A small network was shown many inputs. Here are its activations along a few directions, one row for each input.
Each table varies a few parts of the input and shows all the possible inputs, shuffled.
Descriptions start from the smaller parts, as in this example, which fits no table here: one of 6 places along a line, together with either a single point or one of 11 places around a ring or (one of 3 separate values, together with one of 5 places around a ring).
Shared parts are said once, and a part with two or three values counts as separate values.
In the rows, zero is written as 128.

Other details of the inputs vary at random and push rows far along three fixed directions, the same in every table; ignore that.

Table:
x1: [157 121 103 134 115 146 142 121 101 115 184]
x2: [ 96 104 153 119  98 100 132 142 151  96 113]
x3: [152 130 104 139 203 159  93  90 158 195  86]
x4: [158 131 117 126 204 166  96  89 150 202  72]
x5: [153 131 136 118 203 149 133 117  96 167  99]
x6: [ 47 182  90 168 168  76 100 103 173 145 203]
x7: [105 123 153 104  82 100 107 145 140 106 124]
x8: [104 121 184  55  84  48 124 137 119  89  48]
x9: [104 100 177  76  86  76 109 144 153 110  91]
x10: [147 130 132 124 231 139 120 113 102 183  87]
x11: [181 110 122 151 104 165 132 150 104 131 167]
x12: [115 117 136 137 111 140 142 139 136 109 143]
x13: [143 111 115 140 113 149 128 144 129 120 172]
x14: [157  91 157 129  88 136 143 152 107 107 100]
x15: [ 42 193  86 171 184  77 120 109 169 137 186]
x16: [156 114 112 149 110 170 174 143  95 104 154]
x17: [136 104 167 111 178 124 124 136 101 172  31]
x18: [184 141  91 138  74 178 135 120 129 112 146]
x19: [151 124 113 144 102 172 179 144  98 102 163]
x20: [180 135 119 131 109 166 135 131  79 119 172]
x21: [ 37 183  93 161 128 108 136 129 160 106 179]
x22: [ 83 125 165 112  83  94 120 143 150  91 102]
x23: [123 128 127 113 102  90 103 106 175 138  78]
x24: [161 123 120 120 111 145 144 124  98 116 172]
Each input here is: one of 4 places along a line, together with either a single point or one of 5 places around a ring.
Changing only the place on the line of 4 turns x5 into x8. The same change can be made to x24. Which row results?
Answer: x20
A walk changes only the place on the ring of 5. It starts at x1 and steps to x13. List the rest of the walk in order.
Answer: x2, x16, x10

Table:
x25: [ 53 187  90 129 167  96  85  95 167 154 169]
x26: [143 132 117 153  76 190 151 157 106  96 196]
x27: [112  97 157  57  66  58 134 108 174 109  53]
x28: [159 110 133 164 105 173 142 142 105 104 171]
x29: [ 64 177  81 150 167  73  85 104 166 161 166]
x30: [178 135 139 108 192 183 101  99 115 203  49]
x31: [168 142 101 154  87 152 146 100 137 103 160]
x32: [147 121  97 165  63 155 143 150 131 107 157]
x33: [197 128 138 114 207 168 105 109 128 190  51]
x34: [159 111 148 124 191 199  92 125 114 196  49]
x35: [157 121 147 136 222 148 135 138  65 191  54]
x36: [121 110 160  48  78  43 102 130 147  86  72]
x37: [ 63 176  91 154 169  80  85  82 172 138 180]
x38: [157 126 138 150 136 151 136 124  95 123 168]
x39: [167 109 112 168  91 180 136 127 124 102 153]
x40: [156 102 138 116 127 142 156 134 100 134 155]
x41: [ 93  72 164  74  62  73 123 133 173 100  58]
x42: [136 150 115 138  79 163 155 144  97  94 212]
x43: [165 148  84 154  56 138 157 125 135 108 169]
x44: [ 39 182 107 154 203  87 127 128 160 122 157]
x45: [144  99 125 147 134 168 148 143 120 135 163]
x46: [105  94 170  80  65  72 109 148 175  82  52]
x47: [ 97  96 191  77  79  64 118 164 156  85  70]
x48: [ 48 174 113 161 176  76 104 124 159 163 172]
x49: [142 105 127 121 148 144 178 135  84 120 122]
x50: [141 115 151 124 108 121 165 134  81  84 109]
x51: [172 133 117 143 104 160 156 154 100  91 204]
x52: [129 128 145 102 100 137 165 147  75  94 109]
x53: [ 60 160  83 132 178  82 100  88 180 156 176]
x54: [164 102 161 144 204 164 103 149  96 207  64]
Changing only one part turns x40 into x48. The same change can be made to x27. Which row results?
Answer: x43
Describe the family of inputs behind these rows.
Answer: one of 5 separate values, together with either a single point or one of 5 places around a ring
Change only the place on the ring of 5 in x34. List by row number the other rows that result.
Answer: x25, x26, x30, x42
